Each row below holds a small network's activations on one input, seen along a few directions.
Each table varies a few parts of the input and shows all the possible inputs, shuffled.
Descriptions start from the smaller parts, as in this example, which fits no table here: one of 6 places along a line, together with either a single point or one of 9 places along a line or (one of 3 separate values, together with one of 5 places around a ring).
Shared parts are said once, and a part with two or three values counts as separate values.

Other details of the inputs shift rows strongly along two fixed directions, in all tables alike. That doesn't count.

Rows:
R1: [-12,  57,   8,  -4,  27,   2,  -3, -62,  -3, -69,  20, -22, -54, -55,  13]
R2: [-10, -29,   3,  17,   9,  18,  -5,   8, -32, -34, -14,  12, -32, -35,  -7]
R3: [-24,  -2,   9, -38,  39, -15, -23, -40,  -3, -77,  34, -15, -30, -81,   8]
R4: [ 16, -13,  -8,   9, -12,   8,  -9,  34,  47,  44,   3,  34,  25,  15, -23]
R5: [-30,  16,  30,   1,   0,  22,  -9, -28, -37, -56,   4,   6, -34, -39,  42]
R6: [ 19,  47, -39, -43,  14, -20,  28, -10,  50,  54,   3, -50,  40,  27, -13]
R7: [ -7,  18,  25, -19,  -9,   6,  -5,  -5,  40,  21,  24,  24,  11,  10,  24]
R8: [ 20,  76, -22, -45,  18,  -7,   5, -34,  99,  47,  25, -12,  21,  11,  -6]
R9: [ 22, -32, -16,  52, -32,  21,  -1,  58, -27,   6, -33,  21,   9,  18, -22]
R10: [-18, -30,   8, -14,  30,  -6, -14, -10, -26, -43,   7,   1, -35, -51,  -5]
R11: [  -6,  -94,   37,   94,  -46,   14,   -4,   55, -100,    4,  -41,   53,
  -18,   56,   -2]
R12: [  7, -36,  -2,   8, -25,  -4,  11,  50, -22,  59, -24,   4,  47,  66,   3]
R13: [ 19,  13, -22, -10,  -5, -29,  10, -13,  19,  20,   3, -30,  25,  25, -19]
R14: [ -4,  -8,  11,  35,   7,   3,   1, -26, -37, -26, -11,   0, -48,  -5, -13]
R15: [  9,  18, -21, -43, -16, -14,  16,  21,  30,  50,  -1, -25,  73,  38,  20]
Description of these inputs: one of 3 separate values, together with either a single point or one of 4 places along a line.
Q: Changing only the choice among 3 separate values turns R10 into R12. The same change can be made to R3. Which row results?
A: R15
Q: Which other rows does R7 become when the choice among 3 separate values takes its other values? List them by row number.
A: R4, R8
Q: Which other rows does R6 become when the place on the line of 4 takes its other values? List them by row number.
A: R1, R13, R14

Rows:
R16: [ -5, -12,  15,  12,   5,  -2, -17,  -1,  -3, -18,   9,  22, -17, -18,  -8]
R17: [ 9,  0, -1, -2, -4,  3,  7, 17, 25, 33,  4,  6, 20, 30,  7]
R18: [  9, -11, -16, -15, -10,  11,   5,  22,  16,  26, -12,   1,  28,  16,   6]
R19: [  8,  -9, -19, -17,  -7,  -8,   9,  10,   3,  29, -14, -14,  29,  20,  -9]
R20: [ -6, -26,   7,   3,   4,   4, -12,   8, -10, -29,   6,  11,  -9, -21,   7]
R21: [-13, -13,   8,   2,  -1,   9,  -3,  -3, -22, -17,  -7,   7, -19, -21,  -2]
R22: [  9,   7,  -6,  -2, -16, -16,   6,  -1,  10,  29,  -1,  -8,  29,  34,  -4]
R23: [ -7,   1,   9,  11,  -7,   3,  -2,  -7, -30, -25,  -5,  -1, -16, -10,   8]
R24: [ -16,   98,  -25, -102,   55,    3,    5,  -46,   77,  -31,   46,  -58,
    8,  -85,   31]
R25: [-12, -21,  17,   1,   7,   7,  -3,   3, -18, -20,   5,   7, -15,  -8,  21]
R26: [  9,   7, -10,  -2, -12,   4,   7,  12,  22,  36,  -8,   5,  17,  17, -16]
R27: [ 11,  -9, -21, -10,  -3, -15,   5,  21,   6,  22,  -6, -16,  34,  15, -14]
R28: [  8,   1,  -4,  -4,  -1, -16,  10,   6,  12,  36,   1,  -9,  21,  34,  -8]
R29: [ 2,  4, -8, -8, -1,  7,  8, 28,  5, 32, -8, -4, 28, 21,  8]
R30: [ -8,  -5,  11,   9,   8,   3,   2,   0, -29, -18,  -3,  -3, -25,  -9,   5]
R31: [-15,  -2,  15,   9,  -9,   6,  -2,  -4, -28, -22,  -2,   3, -11, -14,  11]
R32: [ -2, -21,  14,  10,   3,  -1, -15,  -2,   3, -23,  13,  21, -17, -15,  -1]
R33: [ 13,  -6,  -9,  -7, -11,   6,   2,  12,  30,  32,  -4,  11,  21,  22,  -2]
R34: [-11,   3,  22,  17, -11,   1,  -6, -14, -15, -17,   6,  13, -18,  -7,   3]
R35: [  7,   0, -10,  -7, -18,   8,   6,  21,  10,  20,  -6,  -3,  36,  23,  19]
R36: [-16,  -8,  16,   7,   6,   6,   2,   3, -26, -15,   1,   1, -19, -13,   7]
R37: [ -4,  -4,   3,  18,  -2,   4,   0, -14, -28, -30,  -6,  -6, -15,  -6,  10]
R38: [-12, -14,  13,   1,  -5, -12,  -4, -15, -34, -23,   0,  -6,  -7,  -4,   9]
R39: [ 17,  17, -16,  15, -13,  -1,  10,   0,  16,  23,  -7,  -8,  21,  32,  -4]
R40: [ 6,  9, -1, -1, -2,  2,  5, 18, 18, 38,  0,  6, 20, 27,  0]
R41: [-12, -17,  10,  -3,   3,   9, -10,  -2, -20, -16,  -7,  14, -15, -19,   4]
R42: [13, 16, -8,  6, -4, -1, 12, 14, 15, 35, -3, -5, 11, 29, -9]
R43: [ 17,   6, -25,   0,  -6,   0,   6,  29,  10,  20, -10, -11,  24,   9, -15]
R44: [ -6,  -8,  13,  16,   1,  -3, -10,  -2,  -5, -19,   9,  15, -21, -20, -15]
R45: [  5, -10,   1,  25,   9,  -4,  -8, -12,  -4, -26,   5,   6, -25, -12, -16]
R46: [ 16,   1, -30,   0,  -4,   7,  12,  11,   9,  23, -21, -14,  20,  18,  -9]
R47: [ -3, -20,  11,   8,   6, -20, -12, -13, -10, -20,  11,   7, -17, -11, -16]
R48: [ 11,  -4, -12,  -9,  -8, -13,   6,   0,  16,  35,  -7,  -4,  21,  26, -17]
R49: [ 9,  3, -9, -6, -9,  5,  0, 12, 23, 36, -8, 12, 21, 19, -9]
R50: [-11,  -1,  23,  12,  -7,   1, -12, -13, -13, -16,   6,  20, -15,  -6,   9]
R51: [  2,  -5,   8,  18,   3,  -5, -10,  -5,  -7, -21,   6,  11, -26, -16, -17]
R52: [ -5, -10,   3,   4,   1,   6,  -3,  -6, -24, -19, -10,   3, -24, -17,  -5]
R53: [  9,  -1, -18,  -7,  -4,   3,   0,  33,  13,  23,  -7,   0,  34,   7,  -6]
R54: [-12, 102, -27, -95,  65,   4,  16, -62,  69, -30,  40, -71,  -2, -63,  44]
R55: [ 20,   6, -23,   7,  -5,   2,   9,   1,  22,  29, -13,  -4,  13,  25, -17]
R56: [-13, -20,  14,  -1,  10, -12,   0,  -8, -32, -16,   2,  -7, -15,  -4,   6]
R57: [-12,  -3,  23,  14,   5,   1,  -1,  -7, -13, -10,   8,  12, -27,  -7,  -1]
R58: [  2, -15,  -6,  17,  10,   0,  -5,  -2, -18, -32,  -3,  -4, -17, -19,  -8]
R59: [-15,  -6,  16,   5,  -5,   6,  -9,  -3, -27, -22,  -2,  10,  -7, -12,  17]
R60: [ -2,  -5,  11,  23,  12,  -1,   1, -17, -12, -17,   4,   3, -31,   1,  -2]
R61: [ -4,   6,  16,  19,  -9,  -2,  -6, -17, -17, -19,   3,   9, -24,  -4,   0]
R62: [ -1,  -5,  10,  11,   0,   1,  -6, -16, -10, -14,  -3,  13, -32, -11, -13]
R63: [ 10,   5,  -3,   0, -19,   3,   3,  11,  23,  26,   1,   7,  29,  29,  11]
Q: Describe the family of inputs behind these rows.
A: one of 2 separate values, together with one of 4 places along a line, together with either a single point or one of 5 places along a line
Q: Changing only the choice among 2 separate values turns R63 into R35. The same change can be made to R48. Which row results?
A: R19
Q: Changing only the choice among 2 separate values turns R29 into R40. The same change can be made to R27. Which row results?
A: R47
Q: Which other rows does R43 become when the choice among 2 separate values takes its other values? List them by row number.
A: R51
Q: Which other rows agree with R21 in the choice among 2 separate values and the place on the line of 4? List them by row number.
A: R18, R19, R41, R46, R52
Q: Which other rows does R33 become when the place on the line of 4 takes its other values? List them by row number.
A: R17, R32, R63
